These are the activations of a small neural network, seen along a few directions. Each row is one input.
In each table, some parts of the input vary, and every possible input appears once, in random order.
Descriptions start from the smaller parts, as in this example, which fits no table here: ring(5) and (point or ring(9) or (values(3) and line(6))).
Shared parts are said once, and a part with two or three values counts as separate values.

A family of inputs:
x1: [-24   2   3   4   0 -14 -44 -18  30  28  16 -19  27 -41 -16 -34  16  -1]
x2: [-23 -36  -8 -21  19  11 -83 -27  26  48  12  -7  10  -3  14 -23 -51  13]
x3: [-18   3  -3  10 -22   7 -37  -7  40  27  16  -3  -4 -52  -8 -43   9   0]
x4: [ 15   2   0   2   8  -3  44  18 -26 -27 -17 -12  -6  48  -1  39  26  -6]
x5: [-26  -6   3   5  -8 -21 -39 -10  35  34  26 -23  15 -25 -29 -43   8  -1]
x6: [ 26  10   5  11  14  -3  51  21 -30 -28 -16  14  -6  37   9  30 -12 -11]
x7: [-27  11 -14  -1 -10 -10 -36 -19  28  22   8 -10   8 -53  -8 -35   7  -2]
x8: [ 14  23 -13  -5   5   5  46   8 -33 -37 -33  -2 -14  20  21  48  24  -3]
x9: [ 11   6   9   1  11 -11  53  19 -32 -26  -7  13  -8  50   7  34  16  -7]
x10: [-31  -2  11   5  -7 -27 -31  -9  28  35  34   3  15 -22 -22 -49  -3  -1]
x11: [ 32   2   2 -10 -13  20  51  12 -30 -36 -19  10 -20  24  14  34   9   5]
x12: [ 18 -27  -8 -22  36  30   0   1 -43  -8 -30   0 -15  67  38  57 -30  10]
x13: [-15  -8   5   6 -13  -4 -37 -13  28  17  28  12  12 -46 -23 -43 -29   9]
x14: [-10 -10   3  -4 -30   4 -31 -18  31  24  22   1   1 -49 -17 -45  -9   6]
x15: [ 26  14  -6   4  -6  22  43  22 -21 -30 -24   6 -24  21  22  38  27  -2]
x16: [ 18  12   1   1  14   2  37   9 -30 -33 -28  -9   5  32  12  49  34  -5]
x17: [ 29   3   4   0   5  14  44  15 -32 -44 -11  20 -11  28   7  37 -11   2]
x18: [-16   1   8  14  -4 -21 -32  -5  31  34  22   6  15 -36 -21 -51 -31  -6]
Question: The inputs of x1 and x16 match in every part but one. If x3 is changed in the same way as x1 into x16, which row does it become?
Answer: x15
Question: What do these inputs look like to the network?
Answer: values(2) and (point or ring(8))

A family of inputs:
x19: [ 49   0  25  -5  27  -2  53  -1 -36 -46 -13  32  21  35  21  37 -31 -15]
x20: [ 18  37 -16  -5  -3  17  30  20  -5 -38 -29  14  -5   4  53  49  55   2]
x21: [  6  11   0  -5  -9 -29  48   3   1 -40 -13 -42  26  39 -20  38  69 -12]
x22: [ 41  -9  25  40  10   7  38  22 -11 -29   7  44   4  -6 -17  -7 -43 -26]
x23: [-25  10 -10  -5 -21 -40  -9 -26  31 -16  35 -30  29 -44 -48 -33  44  -4]
x24: [-29 -25 -23 -13  33 -11 -20 -12   1  -6 -10 -53  18  42 -20  39  44  -6]
x25: [ -2 -36 -37 -42  -2  47 -17 -22 -30   7 -28  -9 -49  33  43  28  -9   6]
x26: [  8  30   4  -2  20 -50  55  26 -19 -12  -8  11  -5  59  13  22 -30 -17]
x27: [-36  27 -10   3  -2 -55  -1   1  13  12  28  33  11 -20 -25 -50 -55  -7]
x28: [ 16 -32 -11 -27  21  51 -34  -6 -38 -15  -9  -6 -14  42  12  47 -51  36]
x29: [ -1  -8  13   6   2 -12  -4 -25   1 -19  22  53  33 -50 -20 -29 -57  -4]
x30: [-26  45  -6   6 -12 -26  -8 -28  -4   2  -9 -20  21 -88 -17 -28  28   0]
x31: [-23  -5  -5   4  22 -36 -41   7  34  61  16  -5  17  19   3 -47 -63  -7]
x32: [  6   8   0  37 -22 -16  34  20  23 -25  14 -36   5   3 -50 -10  56 -23]
x33: [ 34  -4 -16 -41 -34  30  61   0 -27 -25 -30   5 -40  23  43  24  18   4]
x34: [ -2  -2  43  36 -18 -13  38  34  -6   9  36  24 -13  28 -36 -28  35  -9]
x35: [-34   0  30  -3 -20 -37  -4 -12   4  19  57  32  14 -16 -36 -50  24  12]
x36: [  3  25   2  38   4 -36  40  48   3   4  14  24 -20  21 -24 -24 -42 -30]
x37: [-13  13   0   2  14  -8 -54 -17  18  49 -28 -52  25 -46   5 -26  20  -4]
x38: [ 54   0  12 -28 -10  32  41  17 -33 -48 -14   9  -8  34  10  45 -23  33]
x39: [ 12 -37  18   8  25   8 -48 -21  21  31  10  14  40  -7   8 -27 -65  -7]
x40: [ 46 -11  14  21 -26  37  27  36  -6 -31   6  21 -29  -9 -28   3 -36  23]
x41: [-14 -22  -3  -9   4 -20 -52 -13  53  34  19 -63  34  -6 -27 -27  35 -10]
x42: [-28  40 -16   3 -18  14 -22 -13  33 -15  14  24  -4 -81  17 -18  27   6]
x43: [ 10 -34   0  -4  63  17 -16 -23 -38 -12  -9  16  17  41  24  36 -57  -5]
x44: [  5 -10   5 -12 -37  15 -18 -10   7 -22  20  29  -2 -52 -31 -15 -51  41]
x45: [ 11  34 -11  41 -15  31  19  35  22 -23  -3  20 -27 -36  18   3  41 -10]
x46: [ 19 -36  10 -12 -17  36 -66  -6  24  27   9 -10   5  -8  -3 -12 -60  33]
x47: [-14   9  -9   1   4  30 -72  -5  54  31  -4 -10  -1 -36  40 -15  19   1]
x48: [-20  10 -24  -4  44  -2 -23 -18 -37  12 -55 -40   9   4  12  43  29   0]
x49: [-23 -31  35  -5   3 -17 -47  -1  25  70  44  -5  21  20 -12 -42  14   6]
x50: [-13  -5 -17 -27 -58  18   5 -35  18   3   9  22 -39 -65   1 -35 -10  10]
x51: [ -2   1  45  -5  -5 -26  52  18 -29  -9  11  13   6  65  -1  19  48   2]
x52: [ 26 -10 -12   7 -48  39  50  15   3  -8  -7  15 -62 -20   4 -18   5  -6]
x53: [ 16  46  -4   2   2 -20  47  -2 -36 -16 -54 -29  19  -3  12  47  54  -8]
x54: [-30  -7 -20  -1  58 -33 -11   5 -20  19  -4  -5  -8  64  18  20 -55  -3]
x55: [-18   4 -37  -8  36  35 -44  -1  -6  -9 -30   1 -16  14  51  49  29   7]
x56: [  3 -34 -11 -28 -38  36 -47 -28  34  51  -6 -15 -33 -19  27 -30 -19   1]
x57: [ 11  42  -1  46 -11  -5  34  17 -13  -2 -27 -24  -2 -43 -19  -2  40 -19]
x58: [-38 -35  21 -10  34  -9 -15   2 -30  26  18  -2   1  66   1  23  21   9]
Question: The inputs of x25 and x54 match in every part but one. If x33 is changed in the same way as x25 into x54, which row does it become?
Answer: x26
Question: What do these inputs look like to the network?
Answer: ring(5) and ring(8)
Question: Change only the ring(5) part in x45. List by row number the other rows that result.
Answer: x20, x42, x47, x55

A family of inputs:
x59: [ 14   7 -23  -9 -31  14  35  14   5 -20 -15 -19 -40   2   5  11  35  -9]
x60: [-35 -27   1 -21  25 -18 -41  -5   0  29  20 -12   0  50  -5   8 -12  15]
x61: [ -6   4  -8   0  29  -1  -5 -23 -17 -22 -19 -19  29  -1   3  30  42 -11]
x62: [ 25   2  17   6  -6   5  30   9  -1 -49  18  31  13  -7 -12  12 -15   7]
x63: [ 15   7   3  32  24  -2   5  18 -14   5  -7  15  -1   2  -5  -2 -57 -13]
x64: [-16  -1 -13   9  45   5 -29 -11  -4  10 -23  -6   8   0  31  14   6 -18]
x65: [ 18  18  -2  -1 -18  17   6  18   4   1 -22 -29 -12   5  18  24  62   1]
x66: [ -1 -38 -30 -29 -12  29 -30 -19  11  11  -8 -19 -20   8  10   2 -29  15]
x67: [ 14 -43  17 -10  -9  23 -27   4  17   0  33  29   2  27  -5 -14 -45  12]
x68: [ 16  23  -6 -10   4  16 -10  -9  -9 -22 -33 -24  19 -18  13  36  29  13]
x69: [ 21   6  13  22  11 -10  31  11 -28 -31  -5  -2  17  -4 -32  14 -21  -2]
x70: [ 11   7   8 -15 -19  18  30 -14 -32 -32  -4  29 -11 -26   0  14  -1  17]
x71: [-20  26   0  21 -30 -37  -9 -17  34  -1  19  -1  31 -86 -45 -43  29  -1]
x72: [-29  29  -7  19  -8 -24 -33   0  45  34  18  11  17 -84 -20 -68  -4 -12]
x73: [  0 -42   6 -28 -22  34 -23 -17 -15  18  12  25 -21   6  10 -12 -31  26]
x74: [  1  13   4   0  24 -31  10  -2  -8  15  -9  15  14  15  22  -5 -43 -19]
x75: [ 26  -2  22  16 -24  10  48  34  14 -29  23  27 -18  18  -9  -5  19  -1]
x76: [ 11 -37  14   6  12   7 -24   3  -7  20   7  -3   2  29 -29  -9 -52   5]
x77: [ 23   3  17  33  -8  -5  50  35 -13 -10   1  -6 -13  21 -29  -2  12  -9]
x78: [-29  -6   8  -2 -21 -13 -64 -25  50  45  53 -23  15 -57 -32 -80  -1   7]
x79: [  4  10 -40  -5   2  20  -4  -7   5  -6 -26   2 -27 -16  30   7 -34  -5]
x80: [ 12  13 -28 -18 -11  12  18 -14  -8 -41 -23 -13  -9 -21   1  25   1   1]
x81: [-24  21  -7  -4  22 -32  11   0 -23 -23   0  -5  19  22 -12  25  19   6]
x82: [ -4   0  -5   9   6   2  12   4  -4   2  -9 -24   0  22   7  19  74 -22]
x83: [ 13   2  15  -6 -37  20  48  13 -18 -12   2  25 -44  -2   5  -2  33   7]
x84: [-23  18  -4   6   1 -25  31  26  -9   1   9 -10 -10  47  -8  12  52  -3]
x85: [  0 -28  -2 -23   5  33 -57 -10  12  32 -14 -32   5   8  23  15  -3  27]
x86: [ -1 -31  17 -26  14 -22 -18 -17   1  32   9  -5  16  41  -1 -11 -38   0]
x87: [  9  13  12  -9  10 -37  36 -10 -22 -20  -7  -1  35  11  -5  10  -7  -9]
x88: [ 19   2   5  16   6  13   3  17  11 -13  18  48  -4   0  16  -4 -50  -5]
x89: [-21 -46  -1 -16  33  16 -52 -26   6  32   2 -29  12  24  11  14  10   2]
x90: [-33  17 -12   5  36 -27 -14  10  -9  10  -2   9  -2  24  16  11 -17  -5]
x91: [-29  27  13  32 -56 -26   9   1  49  17  23 -11   0 -61 -41 -55  57 -19]
x92: [ 10  11  15   1  -9 -32  55  14  -7   3   0  -6   5  35  -3  -4  26 -16]
x93: [  5   5  -4  -3  -8  25   6  -6 -20   3  -5  45 -29 -20  30  -4 -36   8]
x94: [  5  18 -14   2  19  23 -33   2   4  12 -36 -10  -1 -15  43  17  -7   7]
Question: The inputs of x81 and x90 match in every part but one. If x68 is changed in the same way as x81 into x90, which row does it become?
Answer: x94
Question: What do these inputs look like to the network?
Answer: line(4) and (point or ring(8))
Question: Which other rows agree with x77 in the line(4) part? List them by row number.
Answer: x59, x65, x75, x82, x83, x84, x91, x92
Question: A walk changes only the line(4) part. It starts at x66 and steps to x79. List the rest of the walk in order.
Answer: x80, x59
Question: A walk changes only the ring(8) part. It starts at x73 and steps to x66. List the rest of the walk in order.
Answer: x85, x89, x60, x86, x76, x67
